A small network was shown many inputs. Here are its activations along a few directions, one row for each input.
In each table, some parts of the input vary, and every possible input appears once, in random order.
Descriptions start from the smaller parts, as in this example, which fits no table here: one of 5 places around a ring, together with either a single point or one of 9 places around a ring or (one of 2 separate values, together with one of 6 places along a line).
Shared parts are said once, and a part with two or three values counts as separate values.
In the rows, zero is written as 128.

Other details of the inputs shift rows strongly along two fixed directions, in all tables alike. That doesn't count.
To show where, the next rows are all for the same input, with only those details redrawn:
[187 190 104  93 115 148 146  88 104 116 155 119  99]
[151 188 104 121 131 153 165  53 113 115 129 171  93]
[ 82  77 118 137 124 140 102 121 196 131  92 132 119]
[ 78 122 110 160 146 148 150  54 167 125  82 197  99]
[152 140 112  97 110 145 116 120 144 121 138 107 112]
[115  79 119 106 107 141  84 156 186 130 122  86 125]
[185 191 105  88 114 146 145  90 106 114 158 121 100]

Table:
r1: [185 142 112 111 102  98  92 196  86 141 160  91 162]
r2: [172 159 117 105  92 124  83 189 102  99 164  64 132]
r3: [114  71 168 115 146 111 123 188 151 139 123  87 155]
r4: [112  66 163 108 132 114 133 175 164 141 133  79 155]
r5: [ 77  65 154 138 130 118 141 123 188 151 101 126 121]
r6: [137 139 124 127  86 129 155 151 124 137 146 114 131]
r7: [ 97  92 131 147  83 121 106 193 151 145 127  96 156]
r8: [172 143 131  89  69 122 118 175 120 133 174  66 122]
r9: [140 141 142 129 136 115 129 167  86 130 134 117 154]
r10: [ 91 103 143 163 183 120 168  73 133 147 102 207 142]
r11: [105 101 140 142 112 105  95 208 131 136 120 103 164]
r12: [121  74 138  92 149 129  84 152 177 126 124  77 136]
r13: [119  97 133 117 140 129  51 176 140 117 108 100 152]
r14: [ 74  55 159 137 153 114 138 127 172 144 101 123 127]
r15: [150 154 106 129 100 151  88 132 120 121 140 115 124]
r16: [146 125 140 108 120 122 173 140 128 139 151 100 128]
r17: [166 210 113 123 133 126 127 123  61 104 150 128 117]
r18: [ 75 112 159 161 184 124 171  67 132 129  86 200 113]
r19: [189 147 109 112  85 107  95 192  96 137 171  95 156]
r20: [182 209  96 121 113 142 108 110  71 107 152 136 118]
r21: [160 182 126 114 185 140 151  54  90 103 122 169 103]
r22: [ 92 105 133 160 175 121 178  64 147 154 112 197 140]
r23: [124 107 127 134 133 124 166  96 148 158 129 152 141]
r24: [108  73 162 101 155 122  97 173 157 114 122  76 135]
r25: [102 122 134 125 146 132 159  91 153 118 118 131 109]
r26: [103  95 147 127 139 122  71 187 137 115 114  88 153]
r27: [187 190 104  93 115 148 146  88 104 116 155 119  99]
r28: [109  98 149 139 110 107  79 190 134 132 119 100 149]
r29: [ 82  87 114 152 111 143  89 127 191 129  93 138 123]
r30: [139 179 130 120 173 138 187  55  98 103 142 152 102]
r31: [ 88  71 115 164  99 126 123 143 175 158 120 153 147]
r32: [ 80  69 162 156 161 114 127 156 137 138  94 136 152]
r33: [151 210 105 145 147 141 123  75  75 110 119 185 117]
r34: [174 155 122 110  86 109 113 206  93 126 164  81 144]
r35: [105 119 129 147 115 134 183 113 141 146 120 143 125]
r36: [186 181 145 106 156 122 155 117  52 112 157 125 110]
r37: [138 148 125 132  87 121 123 144 111 134 144 116 119]
r38: [ 65  85 119 159 113 139 114 138 180 125 106 129 114]
r39: [140 182 134 134 181 140 160  74  67  97 130 166 107]
r40: [ 73  69 143 145 110 123 138 130 185 148 103 130 119]
r41: [129 154 113 130  97 141 111 141 117 114 142 104 122]
r42: [ 67  78 127 147 126 133 127 128 190 128 103 118 114]
r43: [147 196 120 162 116 128 164  84  71 115 130 184 106]
r44: [178 194 138 118 139 122 144 121  48 119 151 133 125]
r45: [ 90 126 129 181 162 119 144  82 108 145  92 218 160]
r46: [198 121 138  91 134 107 107 182  79 134 170  76 159]
r47: [ 83 118 121 153 168 143 153  46 170 129  81 192 101]
r48: [ 85 128 107 191 119 128 152  83 132 151 106 216 140]
r49: [126 130 130 132 180 132 104 105 118 107 101 156 121]
r50: [188 123 116  84  83 120 131 172 122 147 184  75 143]
The inputs of r27 and r20 match in every part but one. If r35 is changed in the same way as r27 into r20, which row does it become?
Answer: r34
The inputs of r48 and r19 match in every part but one. If r37 is changed in the same way as r48 into r19, which row does it become?
Answer: r43
Describe the family of inputs behind these rows.
Answer: one of 5 places along a line, together with one of 10 places around a ring
Change only the place on the line of 5 in r44. List by row number the other rows that result.
Answer: r9, r13, r26, r45
Change only the place on the ring of 10 in r30. List by row number the other rows that result.
Answer: r2, r17, r24, r25, r26, r38, r39, r41, r42
